A small network was trained on invented records. Each row is its activation on one of them, seen along a few directions.
Records have a field called L. Each example row is followed by its value.
Other fields move the rows too, some of them a lot.
In the rows, 500 means zero.
Random noise pushes rows far along 22 fixed directions. That doesn't count. These rows show it; they differ only by the noise:
[591 544 511 570 294 422 601 508 671 397 432 509 592 529 568 551 458 306
 421 524 571 606 673 525 192 650 609 517 641 475 406 506 472 445 565 575]
[483 425 361 304 759 342 503 431 256 536 480 607 417 747 554 490 498 230
 627 785 623 357 469 467 521 434 628 455 728 298 565 451 483 447 303 454]
[421 657 528 615 320 429 247 480 416 586 571 474 450 540 326 617 487 662
 717 548 385 350 695 645 525 422 596 513 598 891 458 757 557 597 450 489]
[594 548 437 461 241 617 310 413 707 441 396 234 293 401 319 679 306 481
 445 525 513 547 390 757 362 577 940 600 620 501 528 681 553 666 564 493]
[533 656 485 527 646 400 558 533 427 637 375 645 626 299 658 534 729 294
 426 301 622 411 539 395 434 575 445 772 311 306 458 451 415 453 495 626]
[482 488 375 516 407 638 576 564 555 474 368 434 468 409 515 489 442 489
 454 471 508 538 457 515 424 519 484 471 587 392 420 546 554 496 500 425]
[566 357 567 365 481 413 744 446 693 470 665 432 443 904 303 712 423 640
 560 771 458 473 741 546 523 394 608 387 443 730 640 377 181 496 617 549]
[521 277 620 595 500 329 494 468 453 637 350 519 576 432 557 536 594 566
 377 509 632 672 413 715 670 527 690 392 683 443 493 493 487 468 459 549]
[327 455 334 476 443 683 435 690 493 316 645 527 318 678 425 408 439 594
 356 613 473 390 542 565 497 235 447 487 376 596 406 524 595 462 476 428]
[286 603 639 269 607 610 521 404 487 559 580 465 420 536 331 292 605 562
 699 467 303 487 500 367 626 359 533 519 336 389 360 452 504 443 676 515]
[676 587 494 514 491 722 657 578 861 713 427 281 452 426 582 624 478 545
 661 477 466 391 668 688 532 429 523 727 532 418 384 802 411 479 600 440]
[698 535 440 646 364 276 343 394 598 576 358 476 581 440 376 631 374 378
 493 438 594 191 406 497 237 652 790 528 367 564 799 723 717 598 424 582]
[544 430 483 374 505 570 653 370 628 502 409 523 597 654 418 522 553 256
 456 500 527 370 549 478 585 459 404 315 451 478 514 505 576 397 567 569]
[565 451 548 492 622 342 392 800 620 581 598 308 534 581 227 465 487 456
 628 441 445 505 660 592 488 528 355 395 432 550 428 540 532 470 372 385]
[430 468 709 494 491 368 336 634 485 398 601 449 454 432 606 550 549 466
 151 351 527 616 393 582 444 667 590 469 411 740 584 625 576 582 418 691]
[400 277 390 392 500 467 732 467 462 450 417 642 615 650 585 480 513 736
 383 357 521 669 450 544 583 455 491 352 626 272 473 414 702 296 393 313]
[566 333 484 648 498 694 437 580 628 728 440 578 700 536 468 583 428 400
 471 385 428 442 536 533 628 360 466 506 339 760 549 582 546 408 536 642]
[556 549 673 429 382 702 167 486 490 150 587 608 539 220 557 392 681 577
 251 394 670 617 338 349 748 298 219 625 606 477 552 404 572 574 541 433]
[499 559 207 476 686 564 581 478 391 500 688 539 433 600 654 578 223 585
 741 528 301 496 463 611 322 574 748 766 527 476 537 470 458 544 471 487]
[437 449 572 402 621 409 561 557 744 603 526 680 596 634 343 334 451 906
 700 526 444 561 534 464 584 331 674 406 549 204 507 547 766 347 455 278]
[538 642 439 466 618 562 345 477 547 584 448 537 524 428 462 458 551 370
 509 492 504 479 467 671 640 508 570 548 561 390 430 621 636 558 512 546]
[584 373 429 624 641 606 421 611 497 420 644 474 511 313 322 354 403 433
 570 445 371 687 305 665 563 638 528 395 536 456 469 346 634 514 426 515]
[529 706 211 646 623 427 533 543 526 457 498 813 665 373 446 526 574 716
 292 263 474 463 495 713 592 630 463 501 262 509 635 497 777 601 455 491]
[377 529 449 508 493 529 430 546 463 326 538 725 463 272 283 630 587 460
 765 359 560 427 646 595 622 341 403 405 653 603 345 385 649 379 301 272]

[307 402 820 402 561 428 474 395 278 573 734 334 407 656 781 324 489 831
 581 488 279 449 301 358 585 464 497 485 412 602 561 718 552 473 529 556] : l15
[635 634 510 443 375 590 633 340 586 420 561 505 543 485 584 470 609 352
 496 266 413 673 639 551 310 612 659 857 455 271 355 406 508 295 633 523] : l21
[478 465 718 713 692 239 526 712 900 275 772 699 552 309 379 415 584 679
 568 523 731 212 591 657 550 312 367 380 151 422 333 344 569 433 574 570] : l7
[505 681 598 366 526 415 536 325 605 365 523 573 297 280 391 824 641 437
 529 446 642 313 495 617 555 599 719 514 499 565 618 559 518 587 384 558] : l22
[431 572 616 452 436 423 397 346 280 411 595 431 487 483 548 470 589 298
 519 394 495 341 375 316 318 598 418 590 390 437 378 491 525 453 455 688] : l8
[406 366 559 453 466 780 783 546 550 516 503 580 444 578 687 449 574 378
 327 514 449 676 538 388 463 442 552 575 498 447 362 447 412 278 536 632] : l13
[403 460 819 593 409 252 367 562 586 353 558 643 588 319 589 393 513 651
 452 378 664 481 445 345 368 427 576 489 391 551 549 487 604 457 536 515] : l1
[542 560 447 376 514 511 368 170 418 444 495 614 655 619 698 515 340 443
 579 495 427 553 376 498 555 559 640 521 732 569 667 572 654 577 576 557] : l14
[517 373 495 677 185 394 641 494 523 673 436  94 439 577 125 356 419 828
 640 388 250 470 527 499 255 593 649 447 160 527 522 517 488 483 654 390] : l10
[783 518 411 589 395 532 256 345 443 341 689 435 557 522 323 792 523 442
 477 652 634 384 483 627 634 484 311 656 530 660 528 316 225 676 530 697] : l6
[630 601 514 549 393 526 665 197 502 449 413 523 519 375 525 417 455 460
 598 587 378 628 497 452 421 638 769 504 534 555 755 385 371 613 795 508] : l4
[693 460 856 382 370 376 285 314 775 584 605 519 598 590 136 557 494 739
 738 561 500 728 542 367 515 424 884 658 613 303 579 373 438 422 561 488] : l16
[508 369 476 410 305 334 465 512 528 436 244 323 450 577 511 529 372 652
 285 649 714 557 402 344 355 477 614 429 618 379 670 483 377 636 542 347] : l9
[540 473 296 486 441 623 735 344 557 637 338 367 407 547 507 434 367 574
 817 636 420 389 487 583 433 492 673 456 757 219 440 701 653 418 482 268] : l18
[560 616 405 269 532 510 424 487 699 442 407 412 406 615 527 696 423 347
 370 599 695 240 515 528 485 393 513 556 443 456 608 644 474 636 537 484] : l11
[406 633 586 371 568 544 460 660 722 467 442 687 477 456 516 624 407 725
 534 640 615 491 614 225 535 254 434 501 533 589 662 484 340 623 545 341] : l19
[660 529 464 517 708 422 750 711 714 641 519 404 414 507 540 474 381 461
 696 653 441 534 595 538 315 697 654 481 640 349 581 667 475 519 363 407] : l12
[674 317 407 486 533 420 786 557 443 574 401 249 364 420 561 634 540 544
 668 448 593 384 552 522 472 480 443 625 569 368 620 499 303 444 346 197] : l23
[353 538 565 581 429 306 375 338 298 525 417 719 630 422 590 515 740 530
 437 356 661 339 508 570 617 421 455 508 492 465 345 523 641 414 459 572] : l25
[723 671 378 531 651 431 652 433 627 559 659 411 636 475 343 469 410 727
 705 396 297 500 382 490 393 877 417 519 422 210 553 498 613 595 474 532] : l2
[256 582 656 338 399 412 575 482 502 525 421 611 598 650 581 698 642 604
 382 534 612 514 687 325 545 392 304 433 547 583 298 462 273 496 592 646] : l5
[277 641 390 460 515 244 477 529 429 301 528 669 336 665 408 499 536 510
 340 726 608 551 730 792 508 445 723 321 508 681 463 401 452 622 582 461] : l3
[369 648 456 499 527 474 635 677 531 328 508 545 387 286 655 561 415 723
 489 470 572 465 471 299 264 558 371 544 469 418 503 477 428 603 443 389] : l20
[229 639 419 558 482 313 395 530 403 709 414 589 502 731 438 526 519 818
 375 659 528 305 525 580 506 409 580 436 327 490 351 658 538 612 543 655] : l24
[404 323 511 480 643 675 350 650 647 391 504 647 287 219 368 618 303 424
 718 582 605 496 409 614 625 217 752 449 632 598 524 380 513 484 394 331] : l17

Which value of L does each new row have?
[304 532 877 410 204 434 497 314 673 517 333 377 552 370 465 699 583 261
 444 208 535 466 612 377 320 532 631 484 279 750 331 528 393 434 765 751] : l13
[558 537 636 446 498 637 362 565 545 578 671 349 585 571 560 466 324 432
 720 370 235 687 581 352 337 539 511 721 504 648 466 517 401 443 593 528] : l21
[473 479 318 580 446 527 350 662 540 433 406 520 588 550 525 396 293 557
 306 549 469 789 503 602 465 507 540 430 572 627 544 433 515 636 612 432] : l14
[427 397 731 539 425 436 556 491 513 319 688 501 410 378 776 485 474 562
 775 412 567 472 620 536 380 318 615 719 600 557 348 482 423 307 526 388] : l1
[351 709 428 381 271 497 346 562 483 246 479 433 284 478 198 337 545 631
 292 493 520 573 492 446 376 479 590 472 388 438 494 481 626 619 547 336] : l1
[564 478 509 472 618 447 478 514 636 535 650 345 602 744 622 351 410 572
 352 517 400 552 460 706 535 552 505 541 362 436 448 594 538 569 693 659] : l23
[497 431 451 542 483 544 269 675 386 544 381 425 472 432 461 351 408 420
 595 591 560 465 434 298 465 344 393 479 640 468 556 539 540 529 390 284] : l19
[428 384 634 326 601 285 664 564 527 530 411 446 435 515 481 677 679 369
 487 382 630 520 698 627 593 474 507 406 518 561 434 456 376 382 414 401] : l17
[512 326 707 487 462 189 600 488 334 414 714 308 385 645 158 287 797 589
 466 604 489 544 482 545 546 653 456 279 494 322 368 377 526 392 332 561] : l5
[484 625 462 375 257 663 617 547 691 637 218 473 510 620 508 650 421 280
 434 529 502 498 651 142 159 548 568 547 552 503 532 700 461 436 491 525] : l6
[527 439 462 491 481 403 706 550 344 434 440 555 466 698 610 416 705 106
 121 526 576 458 628 390 353 564 465 474 306 597 647 430 429 367 475 614] : l21
[433 535 544 613 419 583 301 543 492 494 657 533 479 529 447 601 354 709
 636 690 449 385 519 473 534 365 434 478 586 786 447 608 429 641 495 606] : l12
[631 496 635 600 640 465 481 729 416 588 635 318 494 527 581 260 630 419
 291 600 444 680 505 546 598 640 328 502 424 622 554 540 313 604 545 650] : l1
[796 269 637 520 269 370 525 173 367 420 641 494 531 632 449 655 590 704
 641 546 571 392 497 376 542 428 604 627 680 582 861 499 496 376 320 380] : l18
[462 398 731 632 483 639 425 551 688 378 763 549 416 297 574 572 293 665
 736 535 431 424 419 531 503 386 578 454 548 810 515 563 540 508 497 555] : l11
[439 459 497 333 577 273 484 550 344 272 599 349 416 628 543 446 437 303
 517 665 608 556 514 460 305 560 431 452 594 359 384 232 279 543 502 478] : l11
[405 499 349 519 718 602 606 806 627 395 467 719 357 344 320 350 468 265
 468 734 632 461 415 350 359 460 528 354 439 198 397 279 528 454 386 516] : l17
[423 432 233 582 734 779 558 646 479 671 423 688 503 331 257 564 580 500
 377 380 496 480 307 545 737 384 428 526 128 313 389 233 460 453 446 605] : l8
[361 586 333 699 430 579 585 483 320 681 408 498 426 473 583 491 525 774
 468 649 462 282 438 502 511 449 438 517 403 520 431 661 444 605 540 598] : l18
[621 496 627 405 501 279 303 393 659 398 559 553 699 704 357 195 547 445
 513 472 508 581 699 591 609 310 595 500 402 486 627 421 653 462 751 343] : l12
[487 300 580 809 317 389 617 583 626 570 478 542 685 548 518 530 405 803
 386 534 587 428 479 504 417 472 411 320 365 589 429 522 477 453 563 664] : l1
[543 401 756 488 527 541 377 630 667 553 421 414 404 330 648 228 529 213
 528 418 607 497 548 421 397 265 747 765 351 383 530 593 526 330 610 385] : l3
[423 280 731 371 659 491 527 695 680 213 617 490 384 434 836 373 364 536
 174 523 616 550 307 405 519 377 500 388 366 691 808 496 484 603 594 481] : l5
[473 712 622 436 536 631 462 699 621 581 444 253 488 430 732 369 545 576
 234 525 437 685 468 482 547 659 286 517 567 509 419 769 391 736 650 601] : l25
[611 290 709 405 469 145 400 530 786 375 528 233 625 572 514 597 201 570
 709 495 691 493 490 436 230 453 557 492 566 333 501 373 362 509 613 348] : l19
